Each row below holds a small network's activations on one input, seen along a few directions.
In each table, some parts of the input vary, and every possible input appears once, in random order.
Descriptions start from the smaller parts, as in this example, which fits no table here: one of 2 separate values, together with either a single point or one of 9 places around a ring or (one of 5 places around a ring, together with one of 6 places along a line).
Shared parts are said once, and a part with two or three values counts as separate values.

Other details of the inputs shift rows strongly along two fixed directions, in all tables alike. That doesn't count.

A family of inputs:
x1: [ 8 -2  4 11 10  7  8 12 13 20 10  1]
x2: [-33 -14 -41 -19 -11   3 -22  15 -11  18  11 -24]
x3: [ 14  -1  24   7  10 -10  14  -4  11   3   9  16]
x4: [ 4 -5 21 11 10 -9 -4 -9 11 -2  9  3]
x5: [16 -6  9  2 15 11  1  4 -1  7  0  0]
x6: [ -8  24 -23   4  -5   1  -9 -12 -32 -43 -42   1]
x7: [ 9 -2  9  3 -3  1 18 -4 13  6  6  9]
x8: [ 9 -6 16 -2  2 -4 14 -3 17 11 20  8]
x9: [  4  -4  12   3   8 -15   1  -1  10   5   9   5]
x10: [ 10 -10  15   0  13   1 -12  -7   0   2   4   3]
x11: [  5  -2  13  -2   1 -11   6 -10  14   1  11   3]
x12: [ 16   7   6   2   3  10  -2 -18  -7 -21 -13   2]
x13: [ -2  18   2  -6 -21   4  -6  -6 -22 -27 -28   3]
x14: [ -6  25 -23  -3 -11   9   4 -15 -30 -38 -43  -2]
x15: [-36  -5 -48  -4 -15  -8  -2  33  -7  24   5 -12]
x16: [-23  -7 -37  -6  -9  10   0  29  11  37  20 -19]
x17: [  0  -5  16   3   3  -4   0 -13  13  -3  13  -2]
x18: [14 -5 24 -2  0  4 -8 11 -2  2  0  5]
Description of these inputs: one of 2 separate values, together with either a single point or one of 8 places around a ring.
Q: The inputs of x17 and x4 match in every part but the choice among 2 separate values. If x8 is changed in the same way as x17 into x4, which row does it become?
A: x3
Q: Which other rows does x18 become when the choice among 2 separate values takes its other values? List them by row number.
A: x13
Q: Which other rows does x9 become when the choice among 2 separate values takes its other values? List them by row number.
A: x11

A family of inputs:
x19: [ 4 -2 10  4  2 -7 11 -2 15  8 12  7]
x20: [ 8 -8  9  1  9  3 -3 -4  6  6  9  0]
x21: [ -9 -13 -15  -5   1   6  -6  16   7  25  18 -13]
x22: [-24  12 -22  -6 -13 -10 -14  -2 -22 -23 -20  -6]
x23: [-28  16 -27  -1 -18 -14   0  -3 -13 -20 -19  -3]
x24: [-15 -15  -8  -5  -2 -10  -5  10  11  21  23  -7]
x25: [ 1 -5 -1  1  2  2  7 15  8 19 11  0]
x26: [-10  12 -14  -6  -8   1 -15  -9 -25 -28 -27  -5]
x27: [ -5 -14 -12  -9  -1  11 -11  20   1  25  15 -14]
x28: [ 9 -4 10  3  4  0  5  5  8  9  6  5]
x29: [  1  -8  16  -1   4 -11  -3  -8  12   2  15   2]
x30: [  4  18   7   4   0  -3  -3 -27 -15 -39 -28   6]
x31: [ 40  -1  48   7  16  10   4 -24   5 -15  -5  16]
x32: [ 45   3  45  11  15  13  13 -20   8 -12  -7  19]
x33: [ 8 -5 15  2  4  0  0  2  7  7  8  3]
x34: [  2  18   8   6  -4  -7   0 -20 -17 -38 -29  11]
x35: [17 -3  9  1  5 14  8  6  4 11  3  2]
x36: [ -8  -9 -19  -2   1   7   5  20   8  28  17 -10]
x37: [-13  -7 -13  -2  -3  -6   9  16  14  26  21  -4]
x38: [-29  16 -47  -3 -15   0  -2   8 -21 -12 -23 -10]
Q: Describe the family of inputs behind these rows.
A: one of 4 places along a line, together with one of 5 places along a line
Q: The inputs of x29 and x23 match in every part but the place on the line of 5. If x22 is changed in the same way as x29 into x23, which row does it become?
A: x33
Q: Which other rows does x20 become when the place on the line of 4 takes its other values? List them by row number.
A: x24, x31, x34
Q: Which other rows does x32 become when the place on the line of 4 takes its other values? List them by row number.
A: x19, x28, x38

A family of inputs:
x39: [-28   0 -34 -16 -14  -5 -29  13 -24  -7 -10 -18]
x40: [ -6   4  17   8  -4 -21   5  -9   4 -12   0   8]
x41: [ 23 -10  24  -2  12  16  -4   0   6  12  10   0]
x42: [ 9 -1  7  6  7 -1 20  6 17 15 11 10]
x43: [-39  14 -41  -5 -24 -16   5  19 -15  -4 -13  -6]
x44: [-43  19 -41   1 -17 -21  -6  -5 -15 -25 -20  -8]
x45: [-28 -27 -38 -22  -6  10 -26  36  -5  41  26 -27]
x46: [  0  17  -5  -3 -11   1 -11 -13 -27 -35 -36   2]
x47: [ -1   7  11   6  -6 -14  12 -10   6 -12  -5  12]
x48: [  7  11   4  -3  -8   8  -7   2 -19 -15 -17   1]
x49: [ 21  11   7   9   9  19   5 -16 -11 -22 -24   4]
x50: [ 29  -5  30   4  17  13  -2 -23   2 -13  -3   7]
x51: [ -1   0  -5  -5   5   1 -16 -15 -13 -18 -10  -7]
x52: [  8  15  20   9  -3 -11  17 -23   3 -23  -9  18]
x53: [ -3  15   9  10   1 -14   7 -29   3 -30 -12   8]
x54: [26 10 30 14  5 -6 28 -7 11 -7 -5 24]
x55: [ 23 -11  19   0  13  17  -3  -2   6  13  10  -3]
x56: [ 19   4  10   4   3  16  -1   1  -5  -6 -17   4]
x57: [-20   0  -6  -1  -4 -17  -2  -2   4   0   8  -1]
x58: [ -7 -37   1 -16   5   2 -29  32   9  48  44 -18]
x59: [ 25 -10  16   5  15  22   1   2   6  17   5  -1]
x60: [ 16 -18  27  -5  16   5 -15  -5   6   8  17  -1]
x61: [-34 -11 -48 -10 -13  -7   3  43   4  44  23 -16]
x62: [ 12  17  13   9   1  -6  21 -22   7 -19 -12  14]
x63: [ 20  13  16  14   8  -1  25 -14  11  -8  -5  17]
x64: [-21   0 -41 -10  -7  12 -15  13 -18   1  -9 -23]
x65: [ -3  -8  -4  -9   5   1 -20  -3  -8  -1   3 -10]
x66: [ 16  -1  21  -2   0   6  -8  -5  -9 -13  -9   7]
x67: [ 9 -1  1  0 -1 16 -6 16 -8  9 -5 -1]
x68: [-19  -2 -18  -3  -8  -9   3   3   9  11  11  -4]
x69: [ -6   5  14   6  -3 -20   4 -11   6 -13  -2   7]
x70: [ 40 -33  45  -3  22  19  -6  15  31  45  43  -2]
x71: [ -6  18 -13   6  -6  -6  15 -14  -1 -21 -15   5]
x72: [-13   7 -14  -2  -7  -8  12   4   4   2   0   1]
x73: [-17  28 -31  11  -9  -4  18 -11 -15 -33 -33   6]
x74: [40 -5 38  8 20 22  5 -7  9  6  2 12]
x75: [ -5   8  -4   7  -3  -8   9 -15   6 -12  -1   6]
x76: [ 13 -30  12  -8  14  14 -13  10  13  34  30 -10]
x77: [-39  15 -45  -7 -23 -14   3  16 -12  -5 -13  -8]
x78: [-15 -26  -4  -6  -4 -12   1  29  22  46  42  -7]
Q: Describe the family of inputs behind these rows.
A: one of 2 separate values, together with one of 4 places along a line, together with one of 5 places along a line
Q: The inputs of x39 and x69 match in every part but the choice among 2 separate values. If x70 is changed in the same way as x39 into x69, which row does it become?
A: x77
Q: The inputs of x68 and x76 match in every part but the choice among 2 separate values. If x73 is changed in the same way as x68 into x76, which row does it become?
A: x49
Q: Which other rows does x66 become when the choice among 2 separate values takes its other values? List them by row number.
A: x78
Q: Which other rows does x73 become when the place on the line of 4 takes its other values? List them by row number.
A: x53, x71, x75
Q: Start at x49 and move only the place on the line of 4, one step at a time. The first step leads to x64. Which rows follow, in order?
A: x50, x51

A family of inputs:
x79: [-32  -1 -40  -1 -17  -9  -6   1  -6   3   0  -7]
x80: [ 10  -9   0 -10   5  17   4   8   8  18  14 -15]
x81: [23 -5 16 -3  8  7  4  0 -5  0 -5  8]
x82: [-19 -12 -23  -4 -15  -4  -7   8   7  15  16  -5]
x83: [  7   3  21   2  -3   8 -10  -9  -4 -18 -10   2]
x84: [-11   8 -19  -9  -7   2 -11 -11  -8 -21 -10 -13]
x85: [ -3  -2  -8  -4 -17   4   3   7   0  13   3   1]
x86: [ 26 -31  25 -10  12   9  -6  17  14  36  29   0]
x87: [ -1 -17  11   5  14   5  -8   2   9  19  15  -8]
x88: [17 -3  9  0  1 -1 13  7  4  6  0 12]
x89: [ -1  16  -5   6   2  -8  16 -23   4 -18 -12   1]
x90: [  0   5  14   5  -1   3 -12 -15  -7 -26 -16   2]
x91: [20 -9 14 11  6 14 13 -3  2  1  8  8]
x92: [ 19 -16  25   0   7  -2  -1  24  25  39  32   0]
x93: [-32  -4 -20 -22 -13 -20  -1  13 -18   2   4  -2]
x94: [ 9  4 22  5 10 11  4 -1 11 13 -3  8]
x95: [ 12  11  13   5  -4 -14   7 -20  -2 -34 -23  20]
x96: [ 5 -8  6 -3  0 -2  4 -2 26 12 24 -4]
x97: [-16  15   8  -7  -5 -21   2  -1 -15 -18  -6   4]
x98: [ 11  15  10   4   4   4  -1  -2 -15 -16 -21   3]
x99: [-11   6 -24  -4   6   8   1  -2  -5  -4  -3 -12]
x100: [ 10   0  15   2   8  -3 -16  -3  -1  -8   1  -1]
x101: [ 25  -5  18   9  10   5  16  -2  -3 -11  -4  14]
x102: [ -2  17   5  10 -12   1  11  -1  -6 -18 -23   7]
x103: [ -9 -12  -9   8  -2  11   3  22  -1  12  10 -11]
x104: [ -8   6 -26  -1  -6  10  11   6  -9 -10  -4 -15]
x105: [-36   7 -55  -6  -9   0   4  18  -4  10   5 -17]
x106: [21 -8 25  1 22  6 -1 14 23 40 23  4]
x107: [-14 -10 -18   3  -3  -5   2   0   6  20  13  -4]
x108: [ 22 -21  21  -1  24   7   3  -9  25  26  31 -10]
x109: [ -9  -7   1   3   4   1 -15  -3  -1  -1   2  -8]
x110: [ 10 -14  10  -7  -1  13 -12  -2   4  11  14  -1]
x111: [ -6  -5 -14   2   6  -5   9  12   2   9   4   7]
x112: [-12  14 -11   4  -9 -16  -7   3  -3 -18 -11   1]
x113: [  9 -18   8  -8   8  -1 -14   3   3   7  12   1]
x114: [  6  -1   4   5   8   3  -2 -21  -6  -8  -7   3]
x115: [ -2  11   6  12   8   7   1 -11 -10 -20 -20   5]
x116: [ 28  23  23   6   0   6  26 -23   4 -25 -18  13]
x117: [  4   7   5   6   0 -17   8 -19  -3 -26 -20  15]
x118: [  8  11   3  -2 -12  -8  10  -3 -10 -18 -24  14]
x119: [ 3 -9 13 -1 -3 12 -8 10  0  9  2 -6]
x120: [ 7  2  3 -6 -7  2  6 -2 15  3 12 -3]
x121: [ -7   1  -8   8   6 -16   0   8   5  11   6  -5]
x122: [ -6  11 -16  10  -1   0   2  13 -17 -15 -13  -3]
x123: [-34 -10 -46 -11 -11   0 -23  10 -14  12   5 -19]
x124: [ 23  17  23  16  20   0   5 -19  -8 -26 -18  15]
x125: [ 10   1  12   1   0   6  -9 -22  -5 -20  -9   7]
x126: [ -6   1   6   2 -13  -1  -3   6   7   0   2   0]
x127: [ -5  -8 -12 -16  -4  10 -12   7   4  10  15 -19]
x128: [-1  0  9 16  8  2 11  2 12  3  4  7]
x129: [ 20   0  19   0  -3  12   0 -14  -7  -8  -9   7]
x130: [  4  24  -6  -5   3   9  11 -13   0 -10 -19   3]
x131: [ -7   2  -9  -7  -4  -1 -21  12 -11  -2  -3  -9]
x132: [-5 -6 -7  7 13 -5  2 23 14 26 22 -1]
x133: [  6  -8   7   4  18  -4 -10   3   3  15  12  -6]
x134: [-26  -1  -9 -21  -9 -10   6   4  -2   7  19 -12]
x135: [  4  16  15   8 -14   0   8  -7  -4 -20 -23   9]
x136: [ 19 -16  43  11   8  -1   3  -4  33  14  26   9]
x137: [-12  -8 -23   0   4  11  -6   5  -7  12   7  -5]
x138: [-25   2 -37   3  -8   2   4   9  -6   8   1  -1]
x139: [ -4  14 -11  -2  -3  10   3  -8  -8  -1 -18   8]
x140: [-51   0 -22 -15 -20 -14  -6  16 -16   4   4 -14]
x141: [-22   3 -35 -10  -4  -1 -13  -4  -8  -7  -3 -20]
x142: [  9 -18   5 -13   3   4 -15  11   1  15  14  -2]
x143: [ -7   1  -8  -3  -9 -10  -9  20   4  11   9  -5]
x144: [-10  11   4  13  -6 -11   3 -16   2 -25 -16   6]
x145: [ -1  -3  -2  -6  -1   3 -15  18  -7  11   1  -9]
x146: [ -2  16   1  12   0 -20   0 -10  -1 -23 -15   7]
x147: [ -8 -14   5  10   5  -5   3   7  19  24  20  -5]
x148: [ 11  -8  15   4  17  -5 -14  -2   5   6  11  -3]
x149: [ -5  -1  20  -8  -5  -8   9 -15  -4  -4   9  11]
x150: [-28   2 -28  -6 -14  10 -10  20 -18   3 -14 -17]
x151: [ 10  -7   8  -1  11  -6  -8 -12  -5 -10  -4   6]
x152: [ 19  16  14  -2  -3  11   7 -21  -8 -28 -23   0]
x153: [  5  14  -4  -4   3   1   6  -4  -9  -7 -24  13]
x154: [-13  15 -26  -9 -21   1   7   5  -6  -5 -11 -10]
x155: [ -6  -5 -17  -3 -12   6   6  14   1  21   9  -1]
x156: [ 32 -16  39   4   3   6   7  -8  27  19  28  15]
x157: [  3  10   4   5   1  -8  12 -23  11 -17  -4   3]
x158: [11 -2 10  3  4 -2  5 21 12 22 14  2]
x159: [ 13   9   6   7  12   0   5 -15 -14 -25 -22  15]
x160: [-10  -4 -20  -5   5  -7  -8  -1 -15  -3  -9  -5]
x161: [ -3  -5  -7   3   4 -15   8  -2   1   3  -2   5]
x162: [  9   0   0  -1  -3  14   1  -4 -10  -2  -8   1]
x163: [ 7  0  5 -5 -8 -8  3  2  1 -5 -5 10]
Q: Describe the family of inputs behind these rows.
A: one of 5 separate values, together with either a single point or (one of 2 separate values, together with one of 8 places around a ring)
Q: The inputs of x82 and x96 match in every part but the choice among 5 separate values. If x139 is changed in the same way as x82 into x96, which row does it become?
A: x130
Q: The inputs of x94 and x106 match in every part but the choice among 5 separate values. If x136 is changed in the same way as x94 into x106, which row does it become?
A: x112
Q: Which other rows does x152 become when the place on the ring of 8 takes its other values? List them by row number.
A: x80, x84, x99, x104, x108, x127, x141
Q: Which other rows does x144 become when the choice among 2 separate values takes its other values? List them by row number.
A: x109
Q: Which other rows does x111 become when the choice among 5 separate values takes its other values? List them by row number.
A: x105, x128, x132, x138
Q: Which other rows does x89 become when the choice among 5 separate values takes its other values? List them by row number.
A: x107, x121, x147, x161
